A small network was trained on invented records. Each row is its activation on one of them, seen along a few directions.
After each row come some of the record's fields: KESUF, LAF, TIV, TIDI, ZUTIR.
A field that a record lacks is written missing.
Other fields move the rows too, some of them a lot.
In the rows, 500 means zero.
Random noise pushes rows far along 2 fixed directions. That doesn't count. These rows show it; they differ only by the noise:
[506 536 491 604 456 507 442 411 580 439 456 464 321 505 492 352 472 425
 554 487 478]
[615 419 537 628 320 612 432 239 723 397 493 426 217 317 505 391 463 328
 527 491 269]
[421 624 451 589 556 427 451 538 469 470 426 489 405 649 482 319 477 500
 576 483 635]
[612 534 650 517 495 514 422 462 708 482 507 556 139 457 493 486 562 396
 510 554 474]

[582 412 540 634 304 614 500 160 598 395 521 301 280 285 588 456 502 345
 404 378 316]	<KESUF:vip LAF:bosel TIV:debig TIDI:fogi ZUTIR:zag>
[545 524 529 572 458 519 429 420 620 455 478 499 298 480 486 394 486 426
 557 517 452]	<KESUF:vip LAF:bosel TIV:mikeb TIDI:sugu ZUTIR:kam>
[437 574 377 586 478 502 458 340 311 520 526 399 727 538 555 392 391 667
 563 433 549]	<KESUF:vip LAF:bosel TIV:debig TIDI:fogi ZUTIR:kiles>
[537 525 649 303 630 440 548 770 497 633 557 678 552 584 458 754 653 565
 449 621 641]	<KESUF:daro LAF:sen TIV:mikeb TIDI:fogi ZUTIR:kiles>
[549 545 535 567 454 542 457 257 452 520 568 404 477 426 596 502 474 585
 468 442 505]	<KESUF:vip LAF:bosel TIV:debig TIDI:fogi ZUTIR:zag>
[586 405 518 463 399 561 458 450 556 476 545 475 565 379 497 528 470 452
 516 529 349]	<KESUF:vip LAF:tuluz TIV:missing TIDI:missing ZUTIR:kiles>
[375 413 229 586 437 531 515 484 509 339 351 462 592 505 387 253 359 343
 636 434 282]	<KESUF:rop LAF:bosel TIV:mikeb TIDI:sugu ZUTIR:zag>
[574 654 717 443 633 436 462 513 505 591 575 536 250 549 590 632 639 576
 395 499 718]	<KESUF:vip LAF:bosel TIV:debig TIDI:fogi ZUTIR:zag>
[387 667 382 534 611 407 430 579 315 543 481 524 674 715 481 344 423 678
 640 498 677]	<KESUF:vip LAF:kudur TIV:debig TIDI:sugu ZUTIR:kiles>
[533 468 565 488 460 495 507 503 519 459 503 424 431 452 536 526 544 398
 423 465 503]	<KESUF:vip LAF:tuluz TIV:missing TIDI:missing ZUTIR:zag>
[588 418 684 396 474 531 609 530 567 558 557 517 441 390 532 788 675 430
 308 537 530]	<KESUF:daro LAF:sen TIV:mikeb TIDI:fogi ZUTIR:zag>
[537 625 608 388 636 429 448 601 399 622 588 571 572 587 549 621 554 675
 486 543 691]	<KESUF:vip LAF:sen TIV:mikeb TIDI:fogi ZUTIR:kiles>
[754 466 796 397 462 579 442 340 671 574 666 524 250 277 605 766 616 493
 362 550 428]	<KESUF:vip LAF:sen TIV:mikeb TIDI:fogi ZUTIR:zag>
[465 468 656 476 502 472 628 603 566 495 464 476 301 493 533 642 679 394
 309 464 625]	<KESUF:daro LAF:bosel TIV:debig TIDI:fogi ZUTIR:zag>
[441 587 542 454 601 390 514 676 394 508 475 472 505 634 525 506 566 493
 444 469 710]	<KESUF:vip LAF:tuluz TIV:missing TIDI:missing ZUTIR:zag>
[475 636 388 412 754 406 379 763 541 543 487 788 474 785 315 381 362 610
 777 637 497]	<KESUF:rop LAF:bosel TIV:mikeb TIDI:sugu ZUTIR:kam>
[458 587 324 443 688 436 388 718 523 517 472 744 566 742 313 342 323 595
 793 618 426]	<KESUF:rop LAF:bosel TIV:mikeb TIDI:sugu ZUTIR:kiles>
[484 337 472 456 383 536 569 578 527 461 479 470 663 427 459 557 493 410
 469 516 381]	<KESUF:daro LAF:tuluz TIV:missing TIDI:missing ZUTIR:kiles>
[598 532 609 427 519 511 446 450 480 578 605 517 533 448 562 623 526 604
 471 528 528]	<KESUF:vip LAF:sen TIV:mikeb TIDI:fogi ZUTIR:kiles>
[502 703 458 328 851 390 391 719 389 660 603 799 612 799 403 558 388 802
 702 613 601]	<KESUF:rop LAF:bosel TIV:debig TIDI:fogi ZUTIR:zag>
[423 554 458 398 677 409 500 801 556 468 389 672 402 652 375 448 543 407
 582 549 548]	<KESUF:rop LAF:bosel TIV:mikeb TIDI:sugu ZUTIR:zag>
[530 601 557 446 580 469 435 526 437 590 568 557 551 553 528 546 517 654
 534 538 610]	<KESUF:vip LAF:bosel TIV:debig TIDI:fogi ZUTIR:kiles>
[376 547 562 460 606 386 581 843 566 502 376 614 363 687 415 501 634 421
 475 563 718]	<KESUF:daro LAF:bosel TIV:mikeb TIDI:sugu ZUTIR:kam>
[420 605 479 433 623 383 484 700 324 543 492 510 685 675 506 488 501 596
 517 504 716]	<KESUF:vip LAF:tuluz TIV:missing TIDI:missing ZUTIR:kam>
[599 494 623 382 529 488 449 595 553 540 565 563 476 475 501 613 548 496
 487 571 505]	<KESUF:vip LAF:tuluz TIV:missing TIDI:missing ZUTIR:kiles>
[639 531 627 495 481 548 397 374 636 530 582 553 296 419 519 533 512 518
 536 557 430]	<KESUF:vip LAF:kudur TIV:debig TIDI:sugu ZUTIR:kiles>
[553 607 581 499 549 496 434 375 443 572 587 495 469 507 576 546 500 645
 496 494 590]	<KESUF:vip LAF:bosel TIV:debig TIDI:fogi ZUTIR:kam>
[507 624 567 477 609 426 422 639 551 533 481 608 343 631 464 447 542 521
 575 568 631]	<KESUF:vip LAF:bosel TIV:mikeb TIDI:sugu ZUTIR:kiles>
[412 522 288 574 577 467 485 504 374 507 457 549 666 626 433 328 336 564
 670 522 408]	<KESUF:rop LAF:kudur TIV:debig TIDI:sugu ZUTIR:zag>
[369 463 429 577 445 468 651 519 375 433 408 336 567 538 521 482 577 373
 363 383 601]	<KESUF:daro LAF:sen TIV:mikeb TIDI:fogi ZUTIR:zag>
[345 384 341 537 384 518 627 514 332 474 447 377 892 492 501 487 445 539
 459 426 493]	<KESUF:daro LAF:sen TIV:mikeb TIDI:fogi ZUTIR:kiles>
[485 518 483 488 612 444 526 606 461 526 481 563 444 576 473 491 512 476
 515 520 498]	<KESUF:rop LAF:bosel TIV:debig TIDI:fogi ZUTIR:zag>
[554 460 651 351 551 460 569 711 550 551 523 583 466 514 474 724 648 418
 393 580 573]	<KESUF:daro LAF:tuluz TIV:missing TIDI:missing ZUTIR:zag>
[267 508 254 439 615 429 598 759 283 490 360 528 919 606 456 425 462 594
 521 459 653]	<KESUF:rop LAF:bosel TIV:debig TIDI:fogi ZUTIR:kiles>
[596 533 582 479 497 526 408 456 594 533 557 565 387 464 497 512 507 532
 559 562 456]	<KESUF:vip LAF:kudur TIV:debig TIDI:sugu ZUTIR:kiles>
[558 499 516 610 386 576 468 180 483 479 557 349 444 365 606 475 462 525
 449 410 431]	<KESUF:vip LAF:bosel TIV:debig TIDI:fogi ZUTIR:zag>
[633 514 614 481 464 563 423 330 559 555 610 508 424 383 560 587 508 576
 494 527 441]	<KESUF:vip LAF:bosel TIV:debig TIDI:fogi ZUTIR:kiles>
[549 299 469 488 384 602 536 525 726 404 440 532 395 282 463 488 490 332
 472 519 269]	<KESUF:rop LAF:kudur TIV:debig TIDI:sugu ZUTIR:zag>
[488 346 410 454 439 582 554 549 641 417 407 546 536 325 438 496 499 364
 484 515 323]	<KESUF:rop LAF:kudur TIV:debig TIDI:sugu ZUTIR:kam>
[362 640 391 627 535 430 508 396 250 497 469 336 624 625 589 358 457 621
 477 359 709]	<KESUF:vip LAF:bosel TIV:debig TIDI:fogi ZUTIR:zag>
[442 474 524 557 449 506 637 454 474 480 454 404 445 482 529 575 620 404
 345 436 582]	<KESUF:daro LAF:bosel TIV:debig TIDI:fogi ZUTIR:zag>
[478 382 369 468 462 506 519 626 457 472 467 518 729 483 445 443 405 474
 573 542 368]	<KESUF:rop LAF:tuluz TIV:missing TIDI:missing ZUTIR:kiles>
[552 622 605 476 580 476 440 430 441 587 586 516 457 528 574 568 529 650
 482 506 636]	<KESUF:vip LAF:bosel TIV:debig TIDI:fogi ZUTIR:kam>
[401 437 414 600 414 503 587 544 564 412 364 465 447 530 423 392 531 321
 507 500 475]	<KESUF:daro LAF:bosel TIV:mikeb TIDI:sugu ZUTIR:kam>

Here are new rows. What are their fields?
[484 638 563 453 619 416 479 540 330 591 557 482 592 602 584 570 536 663
 447 476 736]	<KESUF:vip LAF:sen TIV:mikeb TIDI:fogi ZUTIR:zag>
[517 356 476 478 451 539 519 646 728 399 402 579 326 399 421 440 507 301
 517 544 339]	<KESUF:rop LAF:bosel TIV:mikeb TIDI:sugu ZUTIR:zag>
[606 375 527 518 336 591 472 320 568 440 550 390 511 308 543 524 455 403
 462 477 304]	<KESUF:vip LAF:tuluz TIV:missing TIDI:missing ZUTIR:zag>
[347 397 352 603 380 507 588 576 528 397 350 444 583 530 417 344 469 369
 536 478 446]	<KESUF:daro LAF:bosel TIV:mikeb TIDI:sugu ZUTIR:kiles>
[615 392 604 315 547 523 495 680 707 471 503 654 347 399 419 647 575 329
 484 583 334]	<KESUF:rop LAF:tuluz TIV:missing TIDI:missing ZUTIR:zag>
[382 494 531 418 558 429 631 704 361 560 479 497 710 591 518 644 586 576
 378 485 710]	<KESUF:daro LAF:sen TIV:mikeb TIDI:fogi ZUTIR:kam>
[479 425 471 441 458 519 576 563 440 537 509 511 718 482 470 609 537 511
 470 529 482]	<KESUF:daro LAF:sen TIV:mikeb TIDI:fogi ZUTIR:kiles>
[461 609 480 565 549 445 435 526 502 483 453 516 394 617 479 354 478 506
 583 508 596]	<KESUF:vip LAF:bosel TIV:mikeb TIDI:sugu ZUTIR:kam>
[521 535 318 430 621 529 397 479 428 567 597 666 766 596 403 463 260 738
 741 565 326]	<KESUF:rop LAF:bosel TIV:debig TIDI:fogi ZUTIR:kiles>
[427 375 449 558 377 530 574 576 627 413 385 489 462 470 419 425 519 334
 508 517 406]	<KESUF:daro LAF:bosel TIV:mikeb TIDI:sugu ZUTIR:kiles>
[481 524 534 479 522 446 508 576 447 476 487 440 489 545 526 500 538 448
 446 462 592]	<KESUF:vip LAF:tuluz TIV:missing TIDI:missing ZUTIR:zag>
[589 285 624 454 318 622 605 394 629 489 554 443 510 251 539 722 570 405
 335 500 327]	<KESUF:daro LAF:sen TIV:mikeb TIDI:fogi ZUTIR:kam>
[489 525 407 585 428 544 452 282 377 507 544 394 677 460 559 419 395 627
 550 441 465]	<KESUF:vip LAF:bosel TIV:debig TIDI:fogi ZUTIR:kiles>
[473 631 604 510 599 416 507 544 443 515 495 455 309 597 565 508 612 499
 405 434 721]	<KESUF:vip LAF:bosel TIV:debig TIDI:fogi ZUTIR:zag>
[418 642 416 524 591 426 430 566 364 540 488 530 625 672 484 373 442 648
 623 508 643]	<KESUF:vip LAF:kudur TIV:debig TIDI:sugu ZUTIR:kiles>
[613 532 603 546 459 549 412 326 629 498 554 504 266 419 532 486 499 486
 521 522 436]	<KESUF:vip LAF:kudur TIV:debig TIDI:sugu ZUTIR:kam>
[609 520 561 575 426 572 407 246 597 487 566 468 323 398 542 461 454 508
 537 500 392]	<KESUF:vip LAF:kudur TIV:debig TIDI:sugu ZUTIR:kam>
[422 667 536 482 640 377 511 587 286 569 511 444 571 659 588 524 561 634
 418 431 811]	<KESUF:vip LAF:sen TIV:mikeb TIDI:fogi ZUTIR:zag>
[388 437 314 479 529 471 502 744 530 430 371 602 621 575 384 334 411 451
 639 543 437]	<KESUF:rop LAF:bosel TIV:mikeb TIDI:sugu ZUTIR:kiles>
[731 554 836 292 608 497 420 575 642 650 670 664 280 419 558 812 668 578
 410 629 574]	<KESUF:vip LAF:sen TIV:mikeb TIDI:fogi ZUTIR:kiles>
[472 512 329 536 569 488 430 570 579 439 444 617 441 624 354 308 343 457
 707 540 335]	<KESUF:rop LAF:bosel TIV:mikeb TIDI:sugu ZUTIR:zag>
[418 458 342 726 311 563 531 174 397 361 445 209 525 411 581 288 408 410
 460 301 406]	<KESUF:vip LAF:bosel TIV:debig TIDI:fogi ZUTIR:zag>
